A small network was trained on made-up records. Each row is its average activation on records with the value named, seen along a few directions.
Values that are neighbours, or in one group, have similar rows; names and order tell nothing.
In the rows, zero is written as 500.
Strong random noise was added to every row along 18 fixed directions; ignore it. To show where, here is one row again and again, with new noise each time:
[510 142 674 454 559 550 441 395 637 443 650 586 548 604 343 736 621 489
 588 512 382 434 605 384 332 338 323 471 481 526 474 408 672 539]
[585 736 451 223 611 541 347 480 248 556 422 679 598 720 411 366 538 715
 440 552 589 651 609 507 742 653 544 401 487 681 341 752 571 437]
[652 622 486 267 273 407 512 528 352 417 388 500 383  42 250 330 513 710
 477 605 153 323 489 592 408 547 528 387 391 486 555 559 520 408]
[444 649 437 505 572 648 510 437 357 438 359 681 476 503 306 467 568 699
 374 550 601 652 311 689 671 549 643 514 273 777 361 654 636 468]
[545 470 445 379 401 474 410 409 702 432 424 421 310 407 411 416 359 582
 518 416 337 407 484 506 609 244 598 429 350 385 480 592 623 557]
[651 347 537 365 482 615 593 515 785 510 239 430 274 449 480 425 390 652
 435 424 493 473 577 563 532 584 527 411 223 401 413 358 543 646]
[358 677 577 749 491 287 623 414 425 443 647 581 444 512 583 324 659 271
 412 517 537 466 326 476 557 466 596 566 379 621 589 603 283 636]
[757 587 269 686 528 451 678 762 350 414 533 486 504 325 246 490 638 535
 591 425 614 421 403 640 416 677 428 640 588 570 607 520 692 384]
[419 461 506 661 621 398 521 460 422 399 739 571 564 632 543 514 643 287
 442 516 660 511 572 361 308 512 367 485 750 678 566 419 499 588]
[460 640 524 350 481 601 453 517 622 684 377 363 540 509 671 515 491 541
 465 511 551 559 380 492 559 392 502 502 626 526 456 518 573 468]
[700 616 762 245 559 375 427 499 229 458 655 613 502 634 475 430 466 515
 557 503 510 520 520 590 617 576 486 476 596 659 373 710 441 429]
[520 381 775 244 573 719 538 437 395 440 452 466 390 472 784 661 593 433
 518 599 661 618 575 420 422 502 622 524 509 451 428 554 498 329]
[495 437 348 724 538 376 642 432 729 563 597 460 778 696 363 566 785 617
 649 484 377 489 688 404 247 616 277 503 388 489 492 268 479 507]
[325 489 514 653 452 586 568 561 523 499 381 506 480 325 376 481 514 633
 414 588 432 493 318 551 487 474 512 519 270 629 575 415 446 455]
[731 470 518 373 422 290 446 606 511 337 556 418 265 333 304 323 544 554
 611 478 291 381 483 507 480 402 527 432 501 419 575 647 479 396]
[326 546 649 571 533 409 588 440 319 408 582 376 587 395 596 566 370 464
 504 664 532 512 405 464 352 320 389 532 620 661 628 448 393 336]
[647 626 620 338 527 564 413 441 408 479 548 484 451 615 752 444 263 343
 394 293 682 615 619 656 533 592 739 395 611 372 220 475 549 585]
[624 383 659 587 460 512 467 527 708 388 775 497 410 620 489 567 460 392
 558 181 503 449 493 605 442 396 519 496 475 551 341 373 599 641]
[560 561 297 662 646 451 501 451 605 611 546 558 574 615 274 389 426 396
 456 422 562 336 535 498 445 600 392 527 668 500 476 482 809 641]
[543 497  68 557 605 443 472 509 485 510 378 555 566 594 370 451 802 530
 530 586 580 568 651 337 524 598 519 495 552 344 602 636 618 477]


Values of SOLA:
zelo: [556 499 469 540 380 560 267 771 574 589 593 726 405 515 300 447 571 512
 484 311 377 482 336 644 695 658 531 524 624 630 438 549 419 651]
dudis: [666 619 456  71 596 743 368 562 388 576 261 514 386 430 520 449 299 592
 332 534 664 556 567 480 593 533 434 377 796 625 428 641 848 520]
vep: [618 296 257 520 460 563 143 724 659 503 642 560 370 597 425 532 576 400
 598 308 502 547 555 666 488 794 693 511 940 252 352 489 459 470]
korig: [682 399 319 500 464 360 707 537 356 359 424 475 546 417 546 612 582 507
 537 539 605 562 637 546 433 616 426 486 464 385 603 376 432 564]
dep: [341 323 173 636 457 580 592 607 547 306 318 389 388 322 506 476 464 684
 473 573 564 488 754 228 417 468 437 429 278 425 804 321 425 444]
fek: [491 431 570 455 490 439 405 349 740 552 518 583 416 664 443 292 361 497
 376 410 327 409 689 448 503 561 459 300 342 451 383 386 461 799]
vetor: [668 493 568 436 615 445 441 506 465 437 643 488 411 587 418 461 551 353
 563 464 562 464 441 495 450 439 532 497 709 467 441 632 704 410]
defi: [219 504 597 521 316 533 533 340 658 474 525 463 439 356 626 510 286 540
 464 566 363 387 398 530 468 441 486 504 458 643 495 340 312 547]
tubur: [468 472 574 617 497 656 503 606 351 442 626 542 546 495 582 557 536 434
 524 403 500 554 673 425 384 630 587 517 432 433 490 422 404 374]
nusog: [583 789 495 455 478 621 465 616 495 376 453 360 306 275 425 162 512 621
 338 408 436 579 499 551 247 603 678 286 489 558 368 457 608 324]
fite: [679 225 677 503 642 285 649 569 499 594 235 501 545 504 394 639 643 442
 351 744 511 713 212 729 391 535 267 416 633 489 537 333 383 692]
SOLA is arranged as a line.
Q: A walk along SOLA starts at zelo and steps to its neighbour tubur. Put dudis, korig, nusog, fite in the order it reaches them.
A: dudis, nusog, fite, korig
Q: Which values are neighbours of vep? Give them in the order they are listed.
A: dep, fek

Values of FEZO:
vebam: [461 565 418 510 464 588 829 308 429 483 475 483 752 452 643 666 555 640
 573 580 582 449 811 418 279 740 322 559 299 559 493 265 528 492]
zapa: [541 554 508 515 676 654 580 567 532 433 614 460 389 710 615 431 372 538
 644 446 767 498 585 478 540 759 427 674 687 748 419 584 487 310]
pav: [663 533 643 421 726 595 406 830 582 526 381 432 300 706 466 186 610 578
 324 401 671 701 575 368 510 617 522 271 422 576 444 468 486 481]
sim: [482 325 378 650 627 419 433 420 629 529 402 455 514 558 307 484 369 442
 460 542 480 482 434 577 468 402 539 466 510 260 495 472 655 535]
boba: [462 758 587 693 681 479 584 446 484 776 545 392 744 656 653 421 655 234
 436 457 575 530 506 351 341 463 560 517 488 278 484 499 640 450]
suma: [505 200 339 260 374 674 144 638 833 516 499 568 405 673 551 693 552 588
 525 323 497 610 569 432 689 362 504 385 706 496 406 430 565 663]
kadi: [430 430 744 368 662 547 274 572 401 423 567 540 368 596 317 308 368 593
 485 619 427 494 524 358 507 463 536 354 503 600 461 604 476 225]
nivu: [522 732 495 527 406 490 490 687 325 585 465 615 504 360 472 351 600 434
 227 414 567 484 355 529 618 487 533 413 449 665 592 512 554 730]
gotuk: [588 480 800 345 353 594 397 623 467 630 591 653 497 424 529 507 703 397
 343 384 390 399 471 461 517 503 532 406 369 500 466 459 558 701]
kimu: [531 611 787 652 464 568 714 454 470 678 604 388 743 469 672 644 379 353
 636 378 422 410 541 577 347 556 543 635 308 254 393 357 494 405]
mip: [520 664 535 422 489 501 421 553 344 471 620 519 518 584 618 371 477 485
 521 450 506 505 689 347 560 578 528 453 544 513 495 612 393 424]
FEZO is arranged as a line.
Q: Which values are neighbours of zapa? Give them in the order they are listed.
A: mip
Q: Which values are neighbours of pav? Give them in the order they are listed.
A: boba, kimu
Q: Which values are neighbours of kadi? Give them in the order they are listed.
A: vebam, suma
